A small network was shown many inputs. Here are its activations along a few directions, one row for each input.
Each table varies a few parts of the input and shows all the possible inputs, shuffled.
Descriptions start from the smaller parts, as in this example, which fits no table here: one of 2 separate values, together with either a single point or one of 11 places around a ring or (one of 4 places along a line, together with one of 5 places around a ring).
Shared parts are said once, and a part with two or three values counts as separate values.

Other details of the inputs vary at random and push rows far along two fixed directions, the same in every table; ignore that.

Rows:
r1: [-12  15  12  -7  -1  23 -33   1  -3 -16   0 -12  -9]
r2: [-20  18 -14  26 -13   3  -2  16  -7 -12  15  -2 -25]
r3: [ 0  0 -9 17 -2 -9 18  3  9 13 13 13 -6]
r4: [-10  20 -12  12 -10   0  17  11  -8   2  10   6 -14]
r5: [18  2 -3  4  6 -7 45  5 -2 14  9 22  5]
r6: [ -9  -5   6  -9  -8   0 -25  -7  13   1  -7  -3   4]
r7: [-19   2   2  -9  -3  12 -42   3  -4 -14  -6 -30  -4]
r8: [ -2 -10   6 -15   0   4 -25  -2   6  -9 -11 -17   7]
r9: [ 24 -13  22 -24  20  10   8 -11  15   4  -1  15  19]
r10: [ 28 -12  21 -15   8   1   5 -20  16  16  -8  13  22]
r11: [ 22 -12  19 -20  11  -1   2 -16  21  19  -5  19  17]
r12: [ -2   1 -21   8   4 -16  18   0 -42 -15 -15  -6 -12]
r13: [-13   0 -12  23  -9 -16   2  11  -2   3  11  -3  -8]
r14: [ 12 -22 -11   6  14 -23  33  11   7  10  13   8   9]
r15: [ -1  18  -7  15  -8   5  19  12 -17   0   8  -2 -11]
r16: [ 21 -23  16 -17   6  -7   3 -16  20  12  -9  10  25]
r17: [  2   9  -4  21  -4   0  12  14 -10  -8  12  -1 -12]
r18: [ 16 -18  -5  18   2 -24  33   2   6  13   8  12  14]
r19: [-21   4   2  -2 -13   7 -39  -2   5  -5  -6 -16  -6]
r20: [-13  26   9 -13 -11  23 -27  -4  -7  -9 -10 -10  -8]
r21: [ -6  12   6 -18  -4  19 -10  -9   8  -2  -7   4   0]
r22: [-17  -4 -20  15  -4 -14   2  17  -1  -3  13  -8 -11]
r23: [  0  -5 -23   0   9 -17  28  -3 -27  -7  -8   8  -7]
r24: [-23   2   0 -10  -2  11 -42   4  -1 -14  -4 -27  -6]
r25: [ -7 -14 -16   8   7 -15  16  14   5   4  14   0  -2]
r26: [ 19 -29  10 -26  18  -4   4  -8  19   6  -8   2  25]
r27: [ 13 -24  14 -20  12  -6   1 -13  22  15  -4  13  23]
r28: [  9   5  18  -9   1  17 -16  -7   1 -12  -8  -4   6]
r29: [ 16  -5  19 -14   4   8 -11 -15  12  10  -8   1  12]
r30: [  3   2  -7  16  -3 -12  17   4   6  15  13  12  -6]
r31: [ -4 -12 -14   9   7 -18  15  14   2   3  13  -1  -1]
r32: [ 11  11  -4  12  -4  -1  30   6 -10   4   5   9   1]
r33: [ -8   3 -23   6   6 -15  14   1 -38 -13 -11  -2 -13]
r34: [ -5 -10 -13  17  -7 -19  15   5  11   8  10  12  -1]
r35: [  6  13  16 -16  -2  21  -9  -9  -4  -4 -14  -4   8]
r36: [10 10 -5  9 -4 -2 30  7 -9  5  6 10 -2]
r37: [ 10 -27   2 -25  12  -7   4  -9  28   6  -5  14  19]
r38: [ 16  -7  -1   8  14 -10  37   8   6   7  18  23   2]
r39: [  2   8  -3  23   0   3  14  13 -12  -8  13  -3  -9]
r40: [ 25 -19   2 -27  21  -8  17 -22 -19  -5 -32   9  19]
r41: [  7  -4  14 -16   4   6 -11 -14  17  12  -4   8   8]
r42: [  7 -14  14 -15   1  -2 -14 -12  15   6 -10   1  16]
r43: [-13  15  10  -3  -8  16 -39  -5   0  -2  -4 -15 -10]
r44: [-13 -10  -2 -15   1   5 -23  -2  14  -7  -5  -9   2]
r45: [-16  -3 -16  22 -11 -13   4  10   5   3  11   1  -9]
r46: [-14  10  -6 -15  -1   6 -29 -11 -38 -26 -32 -21 -12]
r47: [ -5  -6  12 -10  -3   4 -25  -7   7   1  -8 -10   8]
r48: [  2   0 -10  17  -5 -11  17   2   9  13  12  16  -6]
r49: [ -1   5  12 -14   1  15 -18  -5   9  -8  -2   3  -1]
r50: [  1  15  15 -20   0  21 -12  -7  -3  -2 -10  -3   4]
r51: [  5   6  18 -13   3  17 -19  -5   3 -10  -4  -2   2]
r52: [  4 -13 -12  15   3 -17  18  11  -2   1   8  -6   4]
r53: [ 10 -15  15 -12   2   1 -11 -14  12   6 -11  -2  20]
r54: [-21  10 -13 -14  -6   7 -25 -13 -26 -27 -25 -14 -13]
r55: [-15  21 -10  32 -17  -2  -9  13 -15   0  12 -14 -23]
r56: [-15   2   2  -6  -6  11 -39   1  -4 -16 -10 -32   0]
r57: [-20  19 -12  25  -8   5  -2  19 -11 -11  18  -8 -25]
r58: [-11  18  -8  28  -9   7  -1  19 -19 -14  14 -15 -22]
r59: [-24  28 -18  21 -20   4   4  13 -12  -6  10  -2 -24]
r60: [ 20  -4  18 -32  15  11  15 -13  13  12  -8  21  20]
r61: [-1 10 -8  6  0 -1 29  8 -2  8 11 13 -5]
r62: [ 22  -9  -1  17   6 -14  35   0   3  19  12  14   8]
r63: [ -5  15  12   0 -14  14 -37  -7  -2  -4 -10 -17  -8]
r64: [ -7  -3 -10  25 -10 -13   6  11  -6   3   9 -10  -6]
r65: [ 13  -4  19 -15   7   8 -12 -14  12  11  -6   3  11]
r66: [ 0  0 -7 12  4 -3 23  9  7  1 16 15 -7]
Description of these inputs: one of 6 places along a line, together with either a single point or (one of 2 separate values, together with one of 5 places along a line).
Changing only the place on the line of 6 turns r30 into r63. The same change can be made to r6. Which row results?
> r16
Changing only the place on the line of 6 turns r26 into r7. The same change can be made to r15. Which row results?
> r50

Rows:
r67: [ 3 -1 -2 11 -1 -4 12  6  6  7 11  6 -1]
r68: [ 29 -22   8 -22  20  -9  30 -14  10  12  -8  23  24]
r69: [-24  26 -34  62 -20 -15  28  36 -23  -1  35  -7 -37]
r70: [ 3 -4  3  3  0 -3  4  2 10  7  6  4  4]
r71: [ 22 -14  22 -27  12   8   3 -16  26  12  -5  19  23]
r72: [-31  28   5   5 -22  24 -56   5  -8 -18  -4 -31 -20]
r73: [ 29 -21   9 -23  21  -7  30 -14  10  12  -8  24  23]
r74: [  2 -20 -13  15   5 -23  21  10  12  12  16   7   3]
r75: [ 4 -3  3  3  0 -1  4  2 10  7  6  4  3]
r76: [-12  16  12 -21  -7  23 -43 -13 -10 -18 -22 -17  -4]
r77: [ -4   4  12 -22  -1  16 -34 -14  -4 -12 -21 -13   4]
r78: [-11  13  11 -20  -6  21 -40 -12  -9 -17 -21 -16  -3]
r79: [ -6  11 -23  31  -4 -14  34  18 -23  -2  15   4 -18]
r80: [ -5 -13 -15   6   3 -17   7   5  -7  -3  -1  -5  -1]
What do these inputs look like to the network?
> one of 2 separate values, together with either a single point or one of 6 places along a line
Changing only the choice among 2 separate values turns r73 into r67. The same change can be made to r76. Which row results?
> r71
Change only the choice among 2 separate values in r70. List by row number the other rows that result.
> r77

Rows:
r81: [  8  -6  13 -17   6   7 -16 -13   0  -3 -15  -6  10]
r82: [ 10 -14  -7   7  10 -15  25   6  -3   3   6   6   5]
r83: [ -9  -1 -17  16  -3 -14  10   6 -10  -2   4   0 -10]
r84: [ 19 -14  17 -34  17   9   2 -15  14   1 -11  14  19]
r85: [ -9  -1 -17  14  -4 -12  11  11 -10  -2   6  -6  -7]
r86: [  3   4  -8  22  -6 -10  14   7 -17   2   3  -5  -5]
r87: [ 3 -4 -3 13 -1 -7 17  9 16 14 18 10  0]
r88: [  1  -2   8 -27   5  11 -11 -11   8  -3 -13   3  10]
r89: [-7  4 -6 26 -9 -5  2 13  6  4 19 -1 -9]
r90: [  1  -4  17 -12  -2   9 -23  -6  23   8   0  -2  10]
r91: [14  3 -3  9  3 -6 32  2 -8  8  5 13  2]
r92: [-41  33  -8   4 -22  21 -52   3 -21 -27 -10 -28 -31]
r93: [  8   3  14 -21   5  14 -12 -12   1  -4 -12   1   7]
What do these inputs look like to the network?
> either one of 3 separate values or (one of 2 separate values, together with one of 5 places along a line)
Which other rows belong to the same alternative as r87? List them by row number.
> r89, r90

Rows:
r94: [ -1   8  18 -14  -1  16 -22  -9  12   2  -4  -4   5]
r95: [ -1   2  10  -8  -6  10 -29 -10  -1  -9 -15 -14   5]
r96: [  0   7  17  -8  -4  15 -27  -7   1  -4 -10 -13  -1]
r97: [ 9 -9 -3  5  6 -7 26  9 18 16 14 16  4]
r98: [-44  27 -39  62 -25 -10  -6  37 -28 -14  29 -28 -47]
r99: [ 11 -11  -3   3   4  -9  29   6  21  15  15  21   8]
r100: [12 -4  2  8  4 -8 29  3 12 16 14 21  7]
r101: [  0   5 -18   5   4 -12  24   1 -20  -5  -3   9 -12]
r102: [  4 -15  -7   5   5 -19  22   5   4   8   5   9   6]
r103: [  7   1 -14   2   6 -10  32   1 -24   0  -4   5   0]
r104: [  0   2  10  -8  -4  11 -30  -8  -3  -7 -14 -17   4]
r105: [-16  17   0 -11  -3  18 -26  -1 -24 -28 -15 -17 -12]
r106: [-10  -2   7 -15  -1   5 -32  -5   2  -6 -10 -15   3]
r107: [  9 -18  17 -32   9   8 -17 -20  26   3  -9  10  20]
r108: [ 20 -10   3   8   6 -10  29   0   5  12   9  17   9]
What do these inputs look like to the network?
> either one of 3 separate values or (one of 2 separate values, together with one of 6 places around a ring)
Which of the alternatives is r97?
> one of 2 separate values, together with one of 6 places around a ring
Change only the place on the ring of 6 in r100. List by row number the other rows that result.
> r95, r99, r102, r107, r108

Rows:
r109: [ 1  5  1 15 -2 -1 10  3  7 10 13 13 -6]
r110: [-33  19  -1   2 -22  19 -46   6   6 -13   1 -20 -12]
r111: [ 30   5  36 -46  10  36 -11 -23   7   1 -27  -2  30]
r112: [ -3  -1  22 -47   7  30 -55 -31  -1 -18 -35 -15  10]
r113: [29  1  1 15  2 -1 54  9  8 26 18 15 12]
r114: [ -2  -6 -10  10   4 -13   8   8   3   9  12  -4  -3]
r115: [ 29 -24  28 -34  19   8 -10 -27  32  12 -14  16  27]
r116: [  7 -17  22 -43   5  16 -31 -20  34   3 -18   5  25]
r117: [-15   9  -7  25  -9  -4 -14  18  -5  -1  15 -20 -16]
r118: [-29  25  -1   2 -18  19 -43   6   0 -11   3 -20 -18]
r119: [  7 -22 -19  12  13 -25  45  12  -3   6  12  10   8]
r120: [-19   8  -6  30 -19   0 -15  18   1  -5  17 -15 -14]
r121: [-42  39 -14  15 -21  17 -38  18 -28 -28   3 -32 -35]
r122: [ -2  -6 -13  13  -4 -18  11  -2  -8   9   0  -3   0]
r123: [-18  20   6  11 -25  11 -46  -4 -10 -11  -7 -24 -13]
r124: [ 47 -37  21 -38  36  -3  30 -27  23  13 -14  34  36]
r125: [  2  -3  32 -42   0  31 -60 -20  15 -20 -28 -15  19]
r126: [ 21 -17 -13  15  13 -27  48   3 -14   9   1  14   8]
r127: [ -2  -4 -13  14   2 -10  11   2   0   6   8   2  -7]
r128: [ 24 -14  21 -50  17   6   4 -30  11   5 -28  22  30]
r129: [-12   4 -23  22   0 -12  14  19 -25  -6  12 -11 -17]
r130: [ 33 -18  29 -39  22  14  -4 -29  18   0 -19  22  26]
r131: [ 11  -2 -14   6  12 -12  48   4  -3   5  12  26  -3]
r132: [-11  17 -15  30 -10 -12  18  14 -31  -4   5  -2 -18]
r133: [-7  4 -4 13 -1 -5 12 14 -5 -4 11 -1 -6]
r134: [-28  28  -5   5 -25  12 -41   0  -8 -11  -9 -18 -17]
r135: [ -6   9   3  16 -11   7 -14   0   2  -2   9  -4 -12]
r136: [-23  19   0   4 -10  17 -46   8 -20 -23  -6 -35 -18]
r137: [ 16 -16 -16  11   4 -28  49   1   4  20   6  24   6]
r138: [ 11 -10  21 -43   7  20 -28 -28  26   3 -22  11  16]
r139: [ -7   4  -4  16 -12  -6 -14   1  -8  -1  -3 -16  -7]
r140: [-14   6 -13   8  -4  -2  11  12  -4  -9   9  -1  -7]
r141: [-30  24  -8  -2 -14  17 -39   9 -23 -24  -8 -29 -25]
r142: [ -2   8 -11  24  -2  -8  14  17 -17  -6  18  -4 -14]
r143: [-17  14 -16   5 -12  -2  -5   2 -30 -14 -13 -13 -16]
r144: [  7 -16  20 -51  11  17 -23 -21  17  -8 -26   1  22]
r145: [ -4   0 -11   8  -1  -7   9  11   5   8  11   3  -7]
r146: [-14  18   1   7  -3   7 -11  11 -15  -8   5 -11 -14]
r147: [ 22 -10  -9  18   7 -25  48   3 -14   8   5  18   5]
r148: [  1   4  37 -40  -6  26 -56 -31  16   0 -31  -6  17]
r149: [-12  12   7  10  -8   6 -14   8   4   5  12  -6  -9]
r150: [ -4   5  -6  28  -7  -8   8  17   0   7  23  -2 -11]
r151: [ 15 -18 -20  10  13 -30  50   1 -19  10  -1  14   9]
r152: [ 37 -36  31 -37  22  -2  22 -20  49  29  -2  36  44]
r153: [ -1  10  -3  11   3   1  14   5 -12  -3   5   9 -11]
r154: [-15   4  -9  14  -6   1 -16  14 -11 -18   2 -23 -11]
r155: [  4   0 -21  26   2 -18  49  12   7  16  25  27  -8]
r156: [ 16 -25  -6  17  10 -23  37  12  20  18  20  14  11]
r157: [ 11  -8 -21   9  12 -17  51   5  -9   4   8  23  -6]
r158: [ -7 -11 -12  13  -1 -14   6  10   9   6  11  -5   1]
What do these inputs look like to the network?
> one of 2 separate values, together with either a single point or (one of 4 places along a line, together with one of 6 places around a ring)
Changing only the choice among 2 separate values turns r123 into r147. The same change can be made to r114. Which row results?
> r129
